Questions about the array below.
1) Which number is the entry just left of -54?
2) Which number is the minimum?
3) Which number is the entry just left of -20?
4) Which number is the entry just right of -17?
((13, 14, -28, 4, -50, 11, 1, -56, 20, -5, -21, -67, 8, -45, -48, -39), (-16, -36, 36, 19, 14, -23, 42, -5, -29, 60, 25, -31, 2, 19, -77, -15), (-81, -9, 47, 34, 66, -19, -3, 2, 13, -10, 0, -21, 12, 28, -26, 31), (-30, -38, -2, -40, -16, 21, -54, -33, -38, -21, 4, -62, 27, 50, -18, -22), (-18, -17, 3, -36, 20, -36, -38, -38, -36, 29, 41, 18, -51, 68, -2, 20), (11, 40, 17, -30, -20, 1, -76, -4, 30, -32, -56, -12, 1, 3, 46, 42), (43, 50, 45, -12, -43, -8, 13, 26, 47, 29, -35, 28, -28, -7, 3, 56))
1) 21
2) -81
3) -30
4) 3
